Each row below holds a small network's activations on one input, seen along a few directions.
In each table, some parts of the input vary, and every possible input appears once, in random order.
A made-up example of a description, with smaller parts first: ring(5) and (point or ring(11) or (values(2) and line(6))).
Shared parts are said once, and a part with two or three values counts as separate values.
In the rows, 128 means zero.

Other details of the inputs vary at random and push rows far along two fixed directions, the same in every table; ignore that.

Rows:
x1: [101 116 141  70 139 105 128 123 130 158 116 128]
x2: [139 133 120 103 123  83 124 108 145 157  89 113]
x3: [116 171 132 107 131 103 145 126 183  97  90  63]
x4: [142 110 120 136 134 116 135 107 142 146 102 163]
x5: [153 179 130 112 130  99 117 129 137 120 101  40]
x6: [148 172 137 129 130  83 140 121 174 122  89  57]
x7: [117  88 145 132 117 130 133 128 100 190 145 216]
x8: [111 116 149  92 144 149 135 119 123 148 119 160]
x9: [124 139 141 144 108 127 138 151 114 131 157 110]
x10: [135  67 114 111 143 132 103  90 104 166 126 213]
x11: [136 115 110 133 145 129 122 116 147  97 125 122]
x12: [122 151 161  82 136 111 134 132 114 177 105 107]
x13: [104 126 152  70 143 116 141 116 156 150  98 116]
x14: [119 122 105 142 104 108 120 146 127 121 142 115]
x15: [107 166 132  98 110  82 145 155 159 123 113  52]
x16: [100 120  89 173  99 154 124 178 123  63 199 130]
x17: [114 139 127 119 130 143 128 151 104 114 153 111]
x18: [134 173 140 117 112  84 126 136 135 135 116  35]
x19: [126 127 162 112 136 152 141 127 116 167 117 155]
x20: [134 126 115 213 101 162 140 161 142  61 176 137]
x21: [103  84 135 117 131 154 137 115 123 167 131 223]
x22: [141 119  81 177 117 162  99 150 107  49 186 121]
x23: [124 143 137  78 145 105 114 112 107 166 100 102]
x24: [131 140 154  95 157 136 140 102 129 147  87 133]
x25: [119  89 154 139 121 148 144 120 119 182 134 220]
x26: [126 129 143 105 121  84 121 116 126 188 103 127]
x27: [132  79 108 122 133 128 107  92 108 174 122 222]
x28: [121 117  87 171 113 160  99 165  98  58 196 116]
x29: [142 124 161 137 132 135 148 105 128 160 108 160]
x30: [135 128  99 191 105 163 106 173  91  77 194 112]
x31: [149 127  94 189 135 175 120 143 112  55 170 126]
x32: [116 140 137 125 134 161 139 144 123 106 142 115]
x33: [142 131 134  94 162 119 123  94 134 143  88 131]
x34: [121  72 136 120 149 156 130  98 123 149 121 221]
x35: [158 126 138 136 150 139 126 107 116 152 106 152]
x36: [112  81 140 127 121 148 146 121 122 174 128 222]
x37: [125 178 165 110 118 108 156 137 159 133 107  49]
x38: [141 144 145 146 134 153 138 133 129 113 121 122]
x39: [127 118 101 202 102 162 142 161 145  52 169 139]
x40: [159  91 143 152 141 141 132  88 103 183 118 214]
x41: [125 172 145  91 147 116 139 122 163  97  89  58]
x42: [111 115  75 182  98 145 106 166 118  64 193 123]
x43: [133 129 101 148 133 126 126 122 152  97 125 127]
x44: [109 115 140  86 141 131 124 126 104 156 130 156]
x45: [111 151 118  86 129  85 113 135 150 110 115  40]
x46: [148 121  90 209  94 141 112 156 123  72 185 127]
x47: [155 146 142 114 126  93 124 101 127 168  98 103]
x48: [144 176 120  99 139 102 115 121 135 108 102  41]
Each input here is: ring(6) and ring(8).
Q: Changing only the ring(8) part turns x47 into x22. The same change can be made to x9. Which row results?
A: x44
Q: Changing only the ring(8) part turns x20 into x24. The same change can be made to x26. Which row results?
A: x23
Q: A walk changes only the ring(6) part. It starts at x45 and steps to x1. List the rest of the walk in order.
A: x13, x34, x11, x10
Q: Change only the ring(8) part in x4. List by row number the other rows that result.
A: x6, x11, x31, x33, x35, x40, x43
Q: A walk changes only the ring(6) part. It starts at x39 and steps to x36. List the rest of the walk in order.
A: x15, x14, x2, x4

Rows:
x49: [132 135 130 122 139 122 146 110 161 121  96 136]
x50: [118 110 163 106 136 126 155 110 148 172 101 170]
x51: [132 126 143 111 134 108 124 123  96 183 118 137]
x52: [157 140 124 124 146 128 113 105 134 126  99 116]
x53: [151 124 127 116 140 110 110  97 106 163 113 130]
x54: [109 148 142 123 103 111 144 148 145 133 126 100]
x55: [125 159 112 134 100  94 127 161 146 110 143  54]
x56: [ 86 170  97 109 114 111 117 177 160  46 160  17]
x57: [142  83 132  96 140  96 111  71 106 217  92 209]
x58: [143 128 112 131 137 110 121 109 152 116  99 114]
x59: [119 168 145 133 111 129 141 157 132 112 137  64]
x60: [129 104 144 176 127 185 140 143 110 107 167 191]
x61: [108  60  76 192 111 222 102 179  59  50 248 207]
x62: [141 137 145 118 155 138 142 102 135 136  93 148]
Q: Describe the family of inputs behind these rows.
A: values(2) and (point or ring(6))
Q: Changing only the values(2) part turns x62 into x49. The same change can be made to x51. Which row results?
A: x55
Q: Change only the values(2) part in x56. List by row number the other rows that result.
A: x61
